A small network was shown many inputs. Here are its activations along a few directions, one row for each input.
In each table, some parts of the input vary, and every possible input appears once, in random order.
A made-up example of a description, with smaller parts first: values(2) and (point or line(9) or (line(6) and ring(8))).
Shared parts are said once, and a part with two or three values counts as separate values.
(in the rows, 128 means zero)

Other details of the inputs shift rows strongly along two fixed directions, in all tables alike. That doesn't count.

Table:
row 1: [103 149  65 166 190  48 206 119 208 169 136]
row 2: [140  94  99 154 148  82 183  81 210 155 173]
row 3: [111 124 169  84 111 213  62 134  53  68  71]
row 4: [194 133 128  95 117  98 124 134 126 117 154]
row 5: [213 116 166 145 141  89  95 174 131 171  98]
row 6: [126 163 149 143  75  74  86 195 129 142 180]
row 7: [ 89 106 166  84 122 228  66 140  69  69 100]
row 8: [188 133 120 105  85 101 118 137  94 156 153]
row 9: [191 150 136  93  91  93 121 141 100 132 151]
row 10: [174 123 122  86 113  79 115 121 153 111 141]
row 11: [168  92 177 133 115  77  68 212 118 181 129]
row 12: [112  94 150 114  98 241  70 143  48 117  99]
row 13: [151 147  89 142  70 106 133 209 140 153 126]
row 14: [ 64 117 143 128 179 158 145  68 172  76 102]
row 15: [ 60  96 125 150 185 170 159  72 171 100 130]
row 16: [  4  99  98 183 177 250 149 125 138  66  41]
row 17: [ 50 144 115 181 202 176 195  47 128 112  99]
row 18: [ 50 162 132 169 207 173 196  52 126  92  92]
row 19: [124 165 139 115  87  79  84 199 134 164 162]
row 20: [ 78 104 176  95 125 206  88 131 100  80 118]
row 21: [129 119 131 133 104 181 113 117  81 144 116]
row 22: [141 170 106 149 164  44 207  64 175 129 132]
row 23: [129  91 143  85  93 182  70 149  77 112 129]
row 24: [194 115 117 105 106 106 116 135 118 137 157]
row 25: [171 134 122 129  78 105 137 131  94 175 154]
row 26: [153 163  98 142 169  51 196  62 184 127 129]
row 27: [130 181 125 122  73  91  98 215 107 173 143]
row 28: [150 100  78 155 157  83 185  75 205 157 167]
Description of these inputs: values(2) or line(6) or (line(4) and line(5)).
A walk changes only the line(4) part. It starts at row 14 and steps to row 20. List the rest of the walk in order.
Answer: row 15, row 2
A walk changes only the line(6) part. It starts at row 16 and steps to row 13. List the rest of the walk in order.
Answer: row 1, row 27, row 19, row 6

Table:
row 29: [125 129 147 126 118 132 100 154 113 131 119]
row 30: [ 71 123 124 162 172 188 153  85 121 116 102]
row 31: [101 113 115 152 184 130 164  78 182 116 128]
row 32: [ 67 108 136 146 175 204 128 100 120  94  86]
row 33: [166 139 111 140 124  55 150 144 170 161 160]
row 34: [116 136 131 121 100 143 107 163 103 129 124]
row 35: [184 141 103 140 122  25 161 141 186 173 171]
row 36: [196 120 101 125 126  47 154 125 176 156 163]
row 37: [ 90 120 108 159 182 149 174  75 167 108 116]
row 38: [142 136 124 125 102 104 119 159 126 146 137]
row 39: [140 134 137 105 100 138 108 134  98 119 134]
row 40: [120 126 153 105 109 184  90 145  72 109  99]
row 41: [163 117 122 114 103 109 126 134 131 134 143]
row 42: [123 137 124 121 100 129 112 161 112 136 129]
row 43: [132 133 152  98 108 141 101 136  92 114 127]
row 44: [110 138 110 155 185 125 180  73 166 114 111]
row 45: [151 123 127 122 102 129 121 134 103 149 137]
row 46: [112 130 142 121 101 155  96 167  93 128 116]
row 47: [132 105 147 105 108 156  90 146 107 120 130]
row 48: [148 137 143 100 110 112 113 129 108 121 137]
row 49: [137 134 137 106  99 140 107 133  96 118 130]
row 50: [ 90 137 119 169 188 121 163  99 174 122 117]
What do these inputs look like to the network?
Answer: values(2) and (point or line(4) or line(6))
Changing only the values(2) part turns row 49 into row 39. The same change can be made to row 45. Which row results?
Answer: row 30
Which other rows does row 50 become when the line(4) part takes its other values? List them by row number.
Answer: row 33, row 34, row 46
